These are the activations of a small neural network, seen along a few directions. Each row is one input.
In each table, some parts of the input vary, and every possible input appears once, in random order.
Descriptions start from the smaller parts, as in this example, which fits no table here: one of 6 places along a line, together with either a single point or one of 11 places around a ring or (one of 2 separate values, together with one of 8 places around a ring).
Shared parts are said once, and a part with two or three values counts as separate values.
In the rows, zero is written as 128.

Other details of the inputs vary at random and push rows far along two fixed directions, the same in every table; ignore that.

Table:
R1: [138  69  86 115 131 119 133 135 107 110 127  69 141]
R2: [108 169 166 135 120 135  91 120 145 121 156 172  97]
R3: [130  67  86 126 136 101 141 133 104 109 129  81 143]
R4: [140 181 136 162 114 155 176  88 146 171  78 145 130]
R5: [141  46  91 127 120 104 167 120 100 103 113  65 154]
R6: [121 166 186 113 133 131  92 144 140 126 144 186 118]
R7: [131  95 126 112 122 106  83 133 114  92 182 132 113]
R8: [139 135 133 125 139 151 171 136 132 157  99 110 163]
R9: [148  60 113 105 132 109 162 147 103 112 132  97 171]
R10: [ 96 172 150 140 133 133  89 132 146 126 152 168  99]
R11: [132  75  90 116 130 122 126 139 109 101 132  74 138]
R12: [133 140 117 140 118 134 153 115 135 136 104 130 126]
R13: [132 107 140  87 132 102  67 187 124  88 175 161 117]
R14: [114 172 174 117 147 129  90 156 139 134 141 184 118]
R15: [141  56  76 129 133  99 161 126  96 118 113  62 151]
R16: [132 176 137 156 126 168 176  83 143 181  65 117 139]
R17: [120 104 133 109 121 103  71 143 121  90 189 139 103]
R18: [131 102 106 109 118 103  88 150 121  93 172 131 108]
R19: [124 175 138 163 130 150 181  85 139 183  70 134 134]
R20: [126  95 127 109 122 105  81 135 116  92 180 134 113]
R21: [134 129 116 150 132 130 164 102 122 154  99 111 139]
R22: [139  68  83 122 117 106 147 139 112  98 125  86 139]
R23: [118 114 134  98 147 109  76 181 121 101 195 156 128]
R24: [123 171 152 162 120 153 184  78 145 170  72 138 133]
R25: [119 114 120 103 130 120  56 154 122  96 186 126 101]
R26: [136 121 108 141 129 148 180 104 125 148  76  81 147]
R27: [116 218 165 149 115 154 110 108 163 158 126 194  96]
R28: [147 120 108 144 127 149 176  97 120 158  81  84 150]
R29: [125 208 173 134 127 155 144 135 162 164 117 191 127]
R30: [112 176 147 136 117 136  91 132 154 122 152 175  95]
R31: [120 173 175 107 143 145  80 158 145 129 143 170 118]
R32: [129 121 107 154 133 131 188 102 123 150  76  94 149]
Each input here is: one of 4 places along a line, together with either one of 2 separate values or one of 6 places along a line.
Change only the choice among 2 separate values in R31. List by row number the other rows that result.
> R8
Which other rows agree with R20 in the place on the line of 4? List them by row number.
> R2, R5, R6, R7, R9, R17, R24

Table:
R33: [100 169 163 113 130 139  36 135 147 117 178 168  97]
R34: [161  59  79 110 122  96 129 157 104  93 149 104 143]
R35: [111 172 155 120 119 110  70 151 144 104 172 193  84]
R36: [124 159 110 159 125 140 174  97 148 164  70 115 137]
R37: [142 154 125 143 113 139 183 112 151 159  72 140 147]
R38: [ 97 210 167 156 131 152 110 103 154 159 112 173  85]
R39: [127 150 138 146 127 165 173  89 131 175  89 100 138]
R40: [129 114  91 123 120 126 110 145 128 117 131 112 128]
R41: [151 145 151 146 127 146 180  90 128 164  81 126 153]
R42: [157  75  98 113 115 122 189 121 111 131 104  79 163]
R43: [132  73  82 138 132 116 180 107 108 138 108  63 147]
R44: [148 157 123 150 131 165 171  96 140 165  78 109 140]
R45: [135 102 136  92 117 106  64 170 121  81 186 142 104]
R46: [120 163 165 101 159 137 120 174 137 150 143 155 146]
R47: [130 142 152 147 123 137 191  85 128 168  91 125 145]
R48: [ 97 208 176 154 128 160 111  96 151 171 135 162 101]
R49: [119 103 122 124 135 120 110 122 109 115 131  96 119]
R50: [117 171 121 127 121 145 106 136 146 139 150 146 104]
R51: [120 170 148 125 128 115  64 147 145 109 185 205  91]
R52: [138  46  98 112 126  81 130 144  97  89 142  96 131]
R53: [ 94 164 163 126 133 131  38 132 147 118 182 170  92]
R54: [132 151 150 124 158 151 185 145 138 178  63 127 180]
R55: [134  46  93 113 122  84 137 140  96  99 163  96 139]
R56: [113 102 104 132 131 115 111 124 121 117 136 112 126]
R57: [134 123 118 119 125 138 118 131 127 121 117 101 117]
R58: [112 102 131 107 126  87  60 153 127  84 195 163 109]
R59: [132  63 111 106 133  76  59 162  99  67 213 139 114]
R60: [128 143 158 144 126 134 183  88 123 157  70 130 135]
R61: [125 149 170 119 122 132 106 125 129 128 131 155 113]
R62: [114 174 153 119 114 129  71 161 150  98 178 195  97]
R63: [134 132 142 118 124 134 125 136 142 105 140 145 125]
R64: [120 148 163 125 126 138 114 123 133 118 140 158 124]
R65: [124 209 185 126 159 161 123 155 144 175 112 186 143]
R66: [120 173 155 113 113 121  66 162 144 106 170 191  88]
R67: [113 155 125 169 131 150 179  90 132 155  77 117 136]
R68: [133 111  99 113 127 119  55 169 120  93 194 136 101]
R69: [128 131 124 125 121 110 132 135 137 123 154 147 115]
R70: [128 143 152 150 124 133 177  87 134 163  75 131 152]
R71: [123  51  95 120 137 106 118 131  97  89 148  71 140]
R72: [129  60  67 124 128 102 130 147 105  85 143  76 136]
R73: [130 154 122 169 137 146 173  85 132 167  82 118 132]
R74: [140  52  84 119 120  87 141 152 104  78 147  98 143]
R75: [110 163 121 138 124 135 112 127 144 139 152 144  99]
R76: [120 193 187 154 129 148 122  97 146 159 125 189 114]
R77: [107 215 164 145 122 182 114 112 161 150 116 170 104]
R78: [150  71 113 117 122 118 184 112 105 134 109  79 163]
R79: [113  97 147 108 128  99  68 151 116  77 198 151 111]
R80: [149  82  73 127 121 121 170 132 110 126  84  63 142]
R81: [121 158 136 123 125 150  94 129 150 133 132 142 114]
R82: [151  47  93  96 119 100 122 152 114  92 144  94 152]
R83: [113 168 128 136 126 128 105 128 142 129 128 142  97]
R84: [151  59  83 101 114  93 135 159 108  96 159  97 140]
R85: [136 159 125 143 121 164 176  99 142 173  86 102 138]
R86: [138  60  68 117 124 115 126 158 107  87 141  79 134]
R87: [134 159 156 119 158 149 185 148 130 173  60 126 165]
R88: [122 109 128 136 128 112 145 123 125 109 131 138 129]
R89: [129 154 143 143 130 159 164  92 130 165  68 102 129]
R90: [148  71  83 133 117  99 184 124 115 126  90  89 164]
R91: [151  60 109 121 121 116 175 113 107 130  90  79 175]
R92: [120 137 152 102 164 136 125 180 126 121 130 144 155]
R93: [126 157 147 132 137 148  91 114 132 136 144 137 117]
R94: [144  59  63 125 135 101 117 145 101  98 151  83 132]
R95: [133 148 136 163 138 149 167  80 125 167  82 108 141]
R96: [133 166 164 116 122 133  63 149 144 113 183 187 102]
R97: [124 151 140 151 131 165 174  89 135 155  76 103 142]
What do these inputs look like to the network?
> one of 5 separate values, together with either a single point or (one of 2 separate values, together with one of 6 places around a ring)
Changing only the choice among 5 separate values turns R53 into R48. The same change can be made to R81. Which row results?
> R85
Change only the place on the ring of 6 in R34. List by row number the other rows that result.
> R41, R51, R59, R76, R96
Change only the choice among 5 separate values in R89. List by row number the other rows that result.
> R33, R39, R93, R97
Which other rows agree with R72 in the choice among 5 separate values? List them by row number.
> R62, R63, R64, R67, R71, R74, R77, R79, R86, R88, R92, R97
